A small network was shown many inputs. Here are its activations along a few directions, one row for each input.
In each table, some parts of the input vary, and every possible input appears once, in random order.
A made-up example of a description, with smaller parts first: values(2) and (point or line(11) or (ring(5) and line(6))).
Shared parts are said once, and a part with two or three values counts as separate values.
In the rows, 128 means zero.

Other details of the inputs vary at random and push rows far along two fixed directions, the same in every table; ignore that.

A family of inputs:
R1: [136 163  86 173 190 153 119 103  98 125  88 128 210 150]
R2: [135 167  96 152 202 165 119 102  88 125  99 124 214 149]
R3: [129 162  94 167 183 143  97 123 119 129  90 119 214 175]
R4: [128 130 146  86 108 103 164 132 150 101 145 127  99  67]
R5: [122 126 160  72 108  94 147 146 173 105 151 113 104  92]
R6: [141 156  85 158 180 158 106 129 110 133  89 130 222 168]
R7: [131 119 160 110  68 131 157 120 157 133 159 132  35 125]
R8: [148 161 103 194 162 194 111  97  96 158 104 132 155 209]
R9: [128 125 151 101  93  83 148 147 188 101 137 115 101  92]
R10: [ 67 102  96 138 138  77  33 107  63 177 122 171 118  63]
R11: [120 116 154  91  95 106 161 141 159 111 137 135 112  74]
R12: [149 126 107 182 172 181 106 124  68 140 123 121 160 221]
R13: [130 118 171  87  86 143 153 120 146 135 162 125  33 121]
R14: [120 117 153  97  88  99 169 139 165 105 136 130 108  75]
R15: [150 152 143 106 149 159 183 131 149  96 118 113 179 129]
R16: [152 128 112 173 182 189 111 119  71 135 120 114 163 225]
R17: [158 156 122 140 148 141 184 120 158  88 105 109 162 122]
R18: [124 123 155  85  99  88 145 151 180 106 143 123 101  91]
R19: [125 116 152 106  88  97 169 141 169 107 130 127 106  73]
R20: [175 121 139 151 118 164 186 134 148  98 144 107 112 197]
R21: [ 68  98  99 120 132  75  18 123  65 191 128 160 131  83]
R22: [160 155 125 109 140 147 175 148 160  97 118 108 174 141]
R23: [152 162 137 111 150 140 167 147 169  94 124 102 171 148]
R24: [130 114 141  90  83  89 160 147 179 104 138 119 101  86]
R25: [163 158 147 130 130 194 175 120 139 124 132 112 107 182]
R26: [162 149 118 131 130 138 175 140 174  92 106 104 171 141]
R27: [ 71  52 111 161 109  84   8 124  41 205 154 172  54 124]
R28: [ 63 100 111 132 132  87  39 125  63 186 126 168 133  71]
R29: [ 74  56 101 184 101  81   4 119  43 202 153 166  61 126]
R30: [128 114 163 102  76 138 150 124 152 136 158 136  32 118]
Description of these inputs: line(5) and (values(2) or line(4)).
Q: The inputs of R4 and R10 match in every part but the line(5) part. If R12 is changed in the same way as R4 into R10, which row does it become?
A: R27
Q: Which other rows agree with R5 in the line(5) part? List them by row number.
A: R2, R13, R15, R16, R21
Q: Which other rows does R1 become when the line(4) part takes its other values? List them by row number.
A: R3, R14, R24

A family of inputs:
R31: [138 128 158  81  98 130 177 137 158 110 146 123  98  98]
R32: [139 148 106 153 146 156 135 121 126 130 101 128 173 151]
R33: [114 109 156  91  97 107 138 141 137 128 148 133  89  89]
R34: [150 112 166  96  95 139 180 139 152 104 160 118  72 134]
R35: [118 112 102 178 137 139  79 120  83 164 122 143 129 164]
R36: [116  95 140 111  83  80 132 141 150 121 146 133  91  85]
R37: [110 129  97 154 162 116  77 118  87 147 112 138 156 126]
R38: [ 79 127  95 150 148 116  28 106  73 193 113 159 139 120]
R39: [120 107 153 108  85 109 122 131 141 139 159 129  50 122]
R40: [107 140  98 155 155 133  84 101  87 159 107 149 151 117]
R41: [ 85 106  98 143 159 106  32 125  54 176 122 151 149 122]
R42: [153 123 164  82 103 126 199 146 172  82 151 108 112 112]
R43: [178 176 125 139 170 181 189 130 168  82 108  93 203 192]
R44: [105 122 102 165 144 125  80 124  95 160 105 145 159 135]
R45: [110 119 154  95  92  99 127 137 157 131 145 131  80  92]
R46: [113 116 149 106  96  97 140 128 146 123 141 136  81  74]
R47: [141 148 110 154 163 144 137 114 118 113 109 122 177 144]
R48: [183 163 115 149 164 171 188 141 161  82 102  97 203 186]
R49: [124 100 148 118  89 109 134 121 130 130 154 133  48 102]
R50: [179 178 123 133 173 177 181 137 166  86 107  91 197 193]
Q: What is each input in this table made of?
A: values(4) and (point or line(4))
Q: The inputs of R50 and R37 match in every part but the values(4) part. If R45 is changed in the same way as R50 into R37, which row does it become?
A: R46
Q: A walk changes only the line(4) part. It starts at R48 and steps to R36. List the rest of the walk in order.
A: R44, R32
